These are the activations of a small network on made-up records, seen along a few directions, one row for each record.
After each row come some of the record's fields: J, B, N, D, Z, E, C, M.
A field that a record lacks is left out.
The largest differences between rows may come from other fields.
In the rows, 500 means zero.
Random noise pushes rows far along 12 fixed directions. That doesn't count. These rows show it; they differ only by the noise:
[552 308 635 495 381 660 487 314 411 409 635 539 794 498 404 659 415 495
 580 592 651 466 553 492 541 315 558 330 385 589 128 756]
[316 383 589 384 393 561 456 560 417 618 624 560 713 403 402 463 538 654
 586 524 525 344 495 604 414 475 577 587 575 475 410 587]
[574 417 301 516 296 687 275 552 516 455 562 342 642 494 402 224 280 512
 487 250 639 673 485 633 541 246 382 518 529 525 355 196]
[532 200 267 406 288 573 410 568 434 566 457 485 740 550 376 376 236 625
 460 443 676 555 360 537 460 526 448 447 447 565 507 378]
[526 475 612 387 453 352 566 484 520 574 430 477 499 621 561 423 680 538
 408 608 452 423 569 464 565 616 588 364 523 473 494 669]
[407 607 711 801 594 493 530 652 872 533 515 392 139 371 543 768 454 368
 422 644 598 629 410 459 399 421 377 555 366 528 488 340]
[381 747 531 402 631 580 605 438 445 315 503 563 549 386 491 541 472 522
 742 530 506 364 542 704 577 416 639 608 626 415 462 584]
[442 539 706 707 583 360 446 381 651 574 433 488 161 473 563 688 726 321
 408 622 384 409 512 326 386 431 353 620 212 592 575 531]
[389 448 539 619 380 450 385 422 585 555 608 404 419 545 488 483 559 540
 624 412 593 578 391 607 434 377 411 607 375 559 414 412]
[466 616 504 388 490 431 501 425 427 481 482 529 512 526 537 389 595 604
 598 479 501 421 530 627 573 488 593 545 569 431 428 556]
[337 324 758 513 512 542 700 600 677 528 632 409 678 643 432 624 375 544
 445 642 487 557 551 446 562 498 605 178 519 451 574 814]
[563 636 475 404 486 705 456 490 231 484 580 810 563 185 428 713 386 575
 634 390 737 478 381 592 403 383 467 641 429 699 471 317]
[442 578 475 588 606 326 480 288 480 531 348 656 283 577 619 578 445 662
 558 499 546 442 369 557 475 455 426 651 284 456 527 544]
[422 530 551 463 466 525 458 519 552 524 458 448 477 465 504 383 602 442
 513 440 444 401 515 595 435 432 426 623 518 547 627 431]

[583 582 727 573 499 515 441 271 392 568 528 675 364 593 670 522 593 560
 436 251 555 576 487 528 438 289 314 474 331 663 579 498]
J is j3, B is b2, N is n2, D is d2, Z is z2, E is e1, C is c2, M is m2
[484 496 782 548 530 520 437 437 521 685 535 659 557 660 756 320 443 860
 360 298 538 500 563 718 501 261 380 519 594 340 278 709]
J is j1, B is b1, N is n2, D is d2, Z is z1, E is e1, C is c2, M is m1
[432 420 302 632 568 404 425 826 522 604 735 412 383 401 273 589 390 506
 362 566 374 722 537 172 561 658 616 456 503 391 578 328]
J is j3, B is b1, N is n2, D is d2, Z is z1, E is e1, M is m1
[539 410 600 648 343 543 429 577 734 398 593 175 496 549 467 448 503 374
 388 677 540 621 626 401 598 459 537 343 585 387  51 496]
J is j3, B is b2, N is n2, Z is z3, E is e1, C is c2, M is m1
[539 484 421 486 499 415 496 435 567 420 330 409 441 512 548 488 574 381
 516 680 458 396 550 493 529 592 588 538 542 451 336 566]
J is j1, B is b1, N is n2, D is d2, Z is z2, E is e1, C is c2, M is m2
[548 596 599 532 561 532 620 446 719 448 343 455 486 523 673 483 498 511
 599 586 654 424 427 761 495 439 473 549 557 464 331 566]
J is j1, B is b1, N is n2, D is d2, Z is z3, E is e2, C is c2, M is m2
[448 341 373 277 518 432 624 270 332 537 228 652 759 826 615 278 341 759
 541 432 480 310 390 694 500 580 480 465 481 450 787 782]
J is j2, B is b1, N is n2, Z is z2, E is e1, C is c2, M is m2
[531 519 332 351 540 446 347 342 158 535 555 694 671 511 499 276 575 722
 548 365 317 333 639 495 597 471 589 661 602 334 327 639]
J is j3, B is b2, N is n2, Z is z1, E is e1, C is c2, M is m1
[356 404 490 480 478 522 384 566 379 752 589 619 595 393 344 517 397 654
 410 465 425 460 496 328 439 373 533 482 399 416 593 490]
J is j2, B is b1, N is n2, Z is z3, E is e3, C is c2, M is m2
[360 303 447 632 533 439 352 488 473 632 610 529 485 500 385 500 410 575
 445 433 348 508 539 371 449 390 467 578 405 438 549 550]
J is j3, B is b1, N is n1, D is d2, Z is z1, E is e1, C is c1, M is m1
[694 358 389 488 528 438 450 369 427 504 359 586 634 615 538 412 360 604
 296 611 478 442 562 344 621 481 509 356 386 361 258 685]
J is j2, B is b2, Z is z3, E is e2
[506 419 486 447 459 482 504 581 588 575 379 510 526 476 517 418 499 485
 458 499 488 437 520 622 414 497 513 530 634 506 543 493]
J is j3, B is b1, N is n1, Z is z2, E is e1, C is c1, M is m2
[304 571 402 550 631 732 559 661 552 353 600 420 624 431 320 501 146 464
 544 429 428 565 538 470 578 385 486 480 586 394 756 412]
J is j2, B is b2, N is n2, Z is z1, E is e2, C is c2, M is m1
[393 579 575 480 610 560 510 545 338 550 594 689 496 390 429 586 466 542
 426 406 360 444 553 325 461 446 451 526 418 524 772 495]
J is j3, B is b2, N is n2, Z is z3, E is e2, C is c1, M is m1
[816 709 568 492 578 470 462 340 363 505 395 762 408 584 807 357 440 780
 341 312 627 588 598 632 668 351 452 441 544 422 155 562]
J is j3, B is b1, N is n2, D is d1, Z is z2, E is e3, C is c2, M is m1
[583 269 533 555 378 471 373 581 620 725 500 460 508 506 533 418 559 500
 321 447 516 533 472 470 368 508 379 487 483 590 478 445]
J is j3, B is b2, N is n1, D is d2, Z is z1, E is e1, C is c1, M is m2
[639 532 543 478 424 489 566 303 594 321 524 215 530 691 549 325 824 221
 664 431 456 556 566 642 619 490 481 398 548 682 513 559]
J is j3, B is b2, N is n2, D is d2, Z is z2, E is e1, C is c2, M is m1
[423 519 736 362 491 449 404 719 294 908 636 852 542 337 532 489 515 927
 245 458 465 450 597 417 417 485 617 457 634 314 387 555]
J is j2, B is b1, N is n2, Z is z3, E is e1, C is c1, M is m2
[550 552 594 450 628 561 565 461 414 520 221 773 408 302 576 712 475 464
 383 690 554 236 416 438 307 569 408 641 395 586 592 532]
J is j3, B is b1, N is n2, Z is z3, E is e1, C is c2, M is m2
[489 612 553 489 513 279 576 411 394 477 589 565 282 487 510 773 731 471
 654 598 532 560 488 394 514 688 661 454 420 563 482 546]
J is j1, B is b2, N is n1, D is d2, Z is z3, E is e1, C is c1, M is m2
[429 693 633 573 627 643 492 556 428 328 669 534 415 407 499 582 476 399
 536 334 356 574 715 468 557 346 497 564 612 486 585 468]
J is j1, B is b2, N is n2, D is d2, Z is z1, E is e1, C is c2, M is m1
[302 305 384 451 419 455 420 554 367 699 611 610 675 498 420 408 485 807
 635 452 532 369 358 635 394 578 509 714 526 431 442 531]
J is j1, B is b1, N is n2, D is d1, Z is z3, E is e2, C is c2, M is m1
[500 655 838 460 444 404 659 591 550 592 791 438 377 468 516 676 915 434
 537 543 528 651 536 420 544 637 636 299 535 642 504 565]
J is j3, B is b1, N is n2, D is d2, Z is z3, E is e2, C is c1, M is m1
[571 632 495 340 443 517 628 324 398 338 492 529 639 577 582 484 507 639
 781 474 698 528 437 779 642 512 683 413 648 469 277 634]
J is j3, B is b1, N is n2, Z is z3, E is e1, C is c2, M is m2
[197 368 522 671 445 322 436 649 599 652 817 335 414 580 338 577 525 667
 580 526 408 674 494 387 525 589 664 473 522 331 421 525]
J is j1, B is b2, N is n2, D is d1, Z is z3, E is e1, C is c1, M is m2
[428 629 134 451 637 430 598 577 591 259 395 300 522 442 385 475 394 401
 720 724 464 441 491 532 660 692 731 559 636 287 433 463]
J is j1, B is b1, N is n1, D is d2, Z is z1, E is e2, C is c1, M is m2
[202 257 506 497 273 450 504 675 633 590 654 315 609 521 336 538 503 538
 660 573 564 541 376 594 372 639 599 547 597 490 520 487]
J is j2, B is b1, Z is z1, E is e1, C is c1
[530 671 650 494 492 588 596 464 660 345 530 403 500 500 634 467 619 404
 712 409 622 523 509 817 525 388 475 544 654 562 356 494]
J is j1, B is b1, N is n1, D is d2, Z is z3, E is e2, C is c2, M is m1
[497 442 312 457 539 327 607 461 487 428 249 540 454 482 457 648 431 514
 594 879 573 332 399 485 499 792 687 561 482 351 317 583]
J is j2, B is b2, Z is z3, E is e1
[402 428 356 419 418 618 415 661 460 411 462 445 591 404 502 333 479 511
 582 430 497 373 465 712 375 630 417 804 710 526 522 345]
J is j1, B is b1, N is n2, D is d1, Z is z1, E is e1, C is c1, M is m1
[451 272 580 477 551 391 526 511 501 640 430 556 587 631 500 479 481 578
 297 589 286 375 667 354 511 570 583 347 539 379 562 800]
J is j1, B is b2, N is n1, D is d2, Z is z1, E is e1, C is c1, M is m2
[379 769 554 615 559 353 499 372 484 384 467 552 189 441 585 659 556 546
 695 562 588 498 435 609 465 501 544 705 452 389 325 420]
J is j2, B is b2, Z is z3, E is e1
[530 771 419 622 725 374 411 591 616 509 346 481 168 415 584 387 451 480
 313 518 317 503 660 383 613 417 555 594 587 251 462 376]
J is j3, B is b1, N is n1, D is d2, Z is z1, E is e1, C is c2, M is m2
[875 676 466 217 447 626 631 560 415 329 326 582 656 284 575 462 655 327
 489 697 651 344 627 588 603 664 650 416 752 592 228 499]
J is j2, B is b2, Z is z2, E is e2, C is c2
[583 477 453 523 542 448 476 556 417 626 584 584 430 399 429 622 604 452
 481 522 439 537 488 327 483 545 523 486 394 619 617 449]
J is j1, B is b1, N is n2, D is d2, Z is z3, E is e3, C is c2, M is m2
[618 597 445 574 640 544 459 543 585 371 394 413 378 379 453 505 414 250
 295 652 323 466 741 226 641 417 545 418 511 374 405 468]
J is j3, B is b2, N is n1, Z is z3, E is e2, C is c2, M is m1

Here are new rows. What are their fields?
[335 324 469 669 541 454 402 399 533 498 381 529 368 482 486 650 415 399
 515 547 369 370 429 406 291 467 310 730 263 543 681 496]
J is j2, B is b2, Z is z3, E is e1, C is c1
[592 480 488 420 439 318 548 452 499 538 360 531 430 585 640 428 654 574
 470 589 560 398 451 542 480 724 492 523 520 511 406 564]
J is j3, B is b2, N is n1, Z is z3, E is e2, C is c1, M is m1
[657 532 452 482 542 648 551 477 502 314 250 562 482 242 497 727 377 280
 490 786 632 332 477 472 457 550 515 579 466 575 282 451]
J is j3, B is b1, N is n2, Z is z3, E is e1, C is c2, M is m1
[400 367 607 404 318 635 607 655 606 525 593 410 779 497 506 437 469 622
 658 515 765 496 297 825 376 611 452 490 660 580 425 479]
J is j2, B is b2, N is n2, Z is z3, E is e2, M is m1
[498 151 276 411 396 746 377 703 471 560 363 514 801 244 274 492 277 400
 329 669 503 249 471 351 314 551 428 629 458 564 507 375]
J is j1, B is b1, N is n2, D is d2, Z is z3, E is e2, C is c1, M is m2
[293 437 228 526 476 635 339 606 593 452 504 332 659 430 355 256 236 566
 652 380 503 467 441 689 463 339 460 723 605 325 467 294]
J is j1, B is b1, N is n1, D is d2, Z is z3, E is e2, C is c1, M is m2
[468 573 496 559 414 594 474 513 636 287 568 265 520 529 436 449 456 361
 618 484 532 607 569 624 592 397 556 493 627 432 297 423]
J is j2, B is b2, Z is z3, E is e1, C is c1
[662 330 379 204 380 501 353 615 314 615 430 519 775 299 397 248 768 451
 281 722 318 140 764 330 530 681 692 525 702 394 166 612]
J is j3, B is b1, N is n1, D is d2, Z is z3, E is e2, C is c1, M is m1
[663 540 203 517 553 527 322 218 325 237 433 408 562 456 443 410 608 239
 628 522 379 351 575 429 608 427 471 681 368 538 286 470]
J is j1, B is b2, N is n2, D is d2, Z is z1, E is e1, M is m1
[661 661 508 521 507 505 613 544 567 391 471 450 456 696 674 417 266 653
 437 402 727 784 477 643 692 500 536 230 645 418 374 451]
J is j1, B is b2, N is n2, D is d2, Z is z1, E is e1, C is c2, M is m2
[385 398 289 473 393 675 349 397 377 424 786 281 785 499 230 353 527 386
 753 361 435 532 492 490 557 313 517 525 410 563 496 431]
J is j1, B is b1, N is n2, D is d2, Z is z3, E is e2, C is c2, M is m2
[477 480 407 592 542 529 452 288 442 323 284 499 346 446 452 651 487 183
 556 551 422 353 462 391 347 454 312 693 225 646 720 398]
J is j2, B is b2, Z is z3, E is e1
[493 440 293 393 512 385 458 565 350 712 451 694 508 426 407 497 409 682
 410 502 489 470 435 367 469 598 594 509 435 433 620 449]
J is j3, B is b1, N is n1, Z is z2, E is e2, C is c1, M is m2
[330 450 549 421 503 524 495 489 483 434 476 473 565 498 485 471 575 459
 599 519 362 326 569 580 429 507 534 627 586 473 577 608]
J is j1, B is b1, N is n2, D is d2, Z is z3, E is e1, C is c1, M is m2
[353 506 629 431 378 600 362 609 368 633 708 510 561 489 422 336 581 531
 416 156 360 566 603 477 446 304 412 515 539 564 766 354]
J is j1, B is b1, N is n2, D is d2, Z is z3, E is e1, C is c1, M is m1
[592 619 513 505 532 658 471 651 520 527 669 538 639 311 425 557 295 631
 464 589 634 607 560 486 647 376 680 337 643 326  94 481]
J is j2, B is b2, N is n2, Z is z3, E is e2, C is c2, M is m2
[528 622 380 752 559 420 327 365 540 331 606 348 188 553 480 573 577 299
 538 406 384 672 529 305 563 377 383 596 280 547 509 320]
J is j1, B is b2, N is n2, D is d2, Z is z3, E is e1, C is c1, M is m2
[724 415 775 450 452 617 550 298 441 683 405 799 640 541 683 539 554 598
 371 327 648 455 401 656 386 306 262 375 351 772 574 657]
J is j2, B is b2, Z is z2, E is e2, C is c1
